Each row below holds a small network's activations on one input, seen along a few directions.
Each table varies a few parts of the input and shows all the possible inputs, shuffled.
Descriptions start from the smaller parts, as in this example, which fits no table here: one of 3 separate values, together with either a single point or one of 9 places along a line or (one of 4 places along a line, together with one of 8 places around a ring).
Shared parts are said once, and a part with two or three values counts as separate values.
(in the rows, 128 means zero)

Other details of the inputs shift rows strongly along three fixed directions, in all tables alike. That doesn't count.

Rows:
r1: [193 112 134 119 113 134 120 161 153 146 126 118 123]
r2: [191 103 155 142 119 114 115 150 115 149 140 118 129]
r3: [ 81 122 121 167 167 152 145 125 147 143 131 115 125]
r4: [240 132 164 130 113 152 130 118 164 174 147 110 136]
r5: [106 193 114  81 110 121  60  84 126 111 158  99 131]
r6: [ 96 109 132 116 129  88 136 182  98 122 122 151 127]
r7: [184 123 144 122 119 105 123 159 132 156 113 158 152]
r8: [187 105 151 138 110 118 122 147 126 148 135 116 114]
r9: [104 172 124  94  82 112  84  60 110 107 157 123 111]
r10: [ 77 120 151 168 148 151 156 112 114 141 125 153 134]
r11: [ 91 101 117 177 155 162 142 115 107 128 143 132 143]
r12: [114 184 108  95  87 121  88  60 107  97 142 128 103]
r13: [178 115 148  99 110 110 151 149 132 155 102 144 114]
r14: [195 100 131 109 115 124 137 155 132 146 129 112 116]
r15: [105  90 113 132 117 110 115 179 111 110 119 126 101]
r16: [103 187 127  65  94 107 105  62 111 111 155 129 117]
r17: [244 114 176 127 130 138 130 112 150 153 151 109 146]
r18: [ 92 121 131 121 116  97 127 192 130 120 112 158 119]
r19: [101 119 123 130 117  94 132 178 106 112  90 162  98]
r20: [100 102 115 140 125  81 119 180 123 118 130 145 120]
r21: [103 198 122  67  76 112 122  62 106  97 113  76 152]
r22: [ 95 125 122 157 175 176 151 125 138 112 114 118 127]
r23: [106 186 115  83  85 119  80  74 130 104 164 124 123]
r24: [239 120 146 139 117 119 135 100 151 180 132 135 146]
r25: [105 181 123  92 106 116  64  67 106 114 152  97 118]
r26: [235 126 176 121 132 141 126 111 158 165 128  97 138]
r27: [ 98  99 115 131 131 106 103 184 109 123 100 118 108]
r28: [ 99 124 138 187 201 226 171  50 145 147 143 116 172]
r29: [117 206  99  83 116 133  66  82 125 102 141 104 125]
r30: [107 186 108  85 109  93  85  54 118 111 151 142 137]
r31: [ 89 145 144 193 193 230 163  69 152 165 150 114 166]
r32: [108 105  99 139 151  88 103 180 116 126 118 128 138]
r33: [100 112 107 121 136 115 102 199 131 121 106 121 122]
r34: [101 134 115 121 122 106 132 190 128 111  96 164 112]
r35: [ 98 103 144 120 133  87 127 181 116 100 118 155 130]
r36: [105  99 111 141 138  88 113 186 121 112 142 129 121]
r37: [ 99 198 129  78 101 110  77  74 118 107 158 138 139]
r38: [120 182 103  94  98 127  79  66 105  89 154 110 104]
r39: [242 148 144 135 137 140 131 108 163 180 111 106 124]
r40: [103 179 124  97 117 113  57  70  95 112 157  99 132]
r41: [ 90 119 132 135  93  92 145 177 102 106  66 104 139]
r42: [112 175  96  78 125 114  71  72  91 111 159 101 148]
r43: [110 187  99  87 123 120  55  80 111 110 156 108 155]
r44: [ 91 113 125 126 121  76 134 182 133 122 111 156 106]
r45: [118 186  98  76  95 124 103  65 109  97 151 123 110]
r46: [ 93 108 139 131 112  90 129 174 109 123 107 155 106]
r47: [109 171 104  66  88 122  98  61 115 105 154 118 112]
r48: [ 83 111 128 159 150 161 168 117 116 136 148 136 139]
r49: [ 70 137 128 164 132 148 187 117 146 125  83 101 152]
r50: [181 107 131 125 107 106 135 146 156 153 113 136 109]
r51: [ 84 106 138 156 143 161 165 117 144 113 137 139 126]
r52: [114 111  92 137 133 100 125 186 130 101 120 132 100]
r53: [201  98 126 121 126 111 128 154 110 148 141 122 145]
r54: [106 116 109 139 137 107 108 187 102 115  97 124 105]
r55: [ 85 114 115 145 166 176 156 123 128 142 122 109 128]
r56: [203 110 137 122 126 125 133 157 142 116 121 121 116]
r57: [110 168 128  82 102 109  81  65 117  84 168 123 133]
r58: [241 119 148 128 119 140 138 105 172 175 131 109 119]
r59: [248 126 149 133 124 145 121 114 148 173 145 120 160]
r60: [101 103 114 117 131  87 135 177  93 121 116 159 138]
r61: [106  92 100 126 124  94 129 178  93 117 129 148 136]
r62: [100 105 108 122 110 111 121 189 135 114 112 146 114]
r63: [236 124 164 118 102 136 153 104 144 180 139 120 127]
r64: [227 140 183 114  93 132 167 105 156 145  79  84 164]
r65: [108 122 102 131 116 112 124 192 127 106 109 151 111]
r66: [102 125 110 126 126  85 138 180 131 112  94 162  99]
r67: [ 89 136 127 185 188 223 177  51 171 167 130 109 135]
r68: [118 171  91  93 114 105  73  61 117 100 174 115 136]
r69: [ 84 111 117 168 154 154 155 125 148 128 149 124 118]
r70: [105 179 110  89  90 100  88  63 134 106 162 123 111]
r71: [240 125 179 125 142 138 119 111 148 167 134 100 152]
r72: [ 99  93 117 131 105 103 123 173 113 116 107 145 100]
r73: [ 92 131 125 123  97  99 142 197 125 104  70 106 153]
r74: [ 99 105 115 120 139 101 119 193 106 124 123 112 119]
r75: [ 95 116 138 189 176 221 189  41 147 138 149 142 165]
r76: [201  93 139 125 132 112 120 150 129 127 137 125 147]
r77: [ 97 119 104 155 158 177 172 128 122 118 136 124 117]
r78: [ 89 130 136 147 155 164 176 115 142 109 106 157 120]
r79: [ 75 126 136 163 158 138 160 118 139 139 130 154 134]
r80: [ 83 115 135 168 149 150 155 107 109 140 118 160 144]
r81: [186 117 149 132 111 114 119 161 138 154 133 138 141]
r82: [225 125 179 105 113 136 152 102 164 159 106 139 125]
r83: [188 114 146 120 139 112 118 160 115 162 130 105 142]
r84: [105 105 117 136 133 108 106 199 118 110 144 130 134]
r85: [104  91 111 144 116  91 113 172  92 116 119 152 130]
r86: [ 93 130 108 153 171 174 160 129 120 132 117 115 125]
r87: [225 141 170 111 106 144 144 112 169 181 107 142 130]
r88: [ 96 131 107 164 155 184 153 137 143 116 133 131 124]
r89: [106  94 112 121 125 103 131 190 108 111 142 120 112]
r90: [ 88 111 120 175 168 160 131 118 106 142 124 124 149]
r91: [115 162 112  68 104 126  81  68 131  75 161 104 115]
r92: [112 105 113 125 123 106 133 180 125  86 108 148 107]
r93: [ 91 152 139 171 172 226 218  48 144 155 123 148 130]
r94: [ 84 123 124 171 177 151 138 123 137 144 137 117 140]
r95: [ 84 135 167 174 170 218 203  46 163 142 136 145 140]
r96: [ 90 107 125 160 163 168 161 123 115 130 161 119 140]
r97: [190 112 131 131 112 112 118 158 132 151 126 146 151]
r98: [107  90 125 124 129 102 122 188 126  89 137 125 114]
r99: [ 80 118 140 153 137 160 164 108 130 139 105 154 113]
r100: [ 86 111 138 154 163 154 164 108 128 119 124 160 153]
r101: [ 81 109 137 176 141 156 150 114 114 135 138 142 132]
r102: [185  98 147 113 108 118 136 147 150 130 112 134 117]
r103: [187 105 146 111 134 122 117 155 146 137 106 107 125]
r104: [ 94 109 116 118 121  85 134 177 138 121  97 157 102]
r105: [190 123 125 134 113 107 139 149 149 144 110 141 107]
Each input here is: one of 5 separate values, together with either a single point or (one of 4 places along a line, together with one of 5 places along a line).
Changing only the choice among 5 separate values turns r48 into r101. The same change can be made to r53. Which row results?
Answer: r11
Changing only the choice among 5 separate values turns r32 into r90. The same change can be made to r70. Which row results?
Answer: r9
Changing only the choice among 5 separate values turns r83 into r31. The same change can be made to r16. Which row results?
Answer: r18
Change only the choice among 5 separate values in r72. List by row number the other rows that result.
Answer: r47, r50, r62, r102
Change only the place on the line of 5 in r27. List by row number the other rows that result.
Answer: r25, r40, r54, r90
Change only the place on the line of 4 in r93. List by row number the other rows that result.
Answer: r45, r77, r86
Change only the choice among 5 separate values in r82. List by row number the other rows that result.
Answer: r13, r87, r99, r104
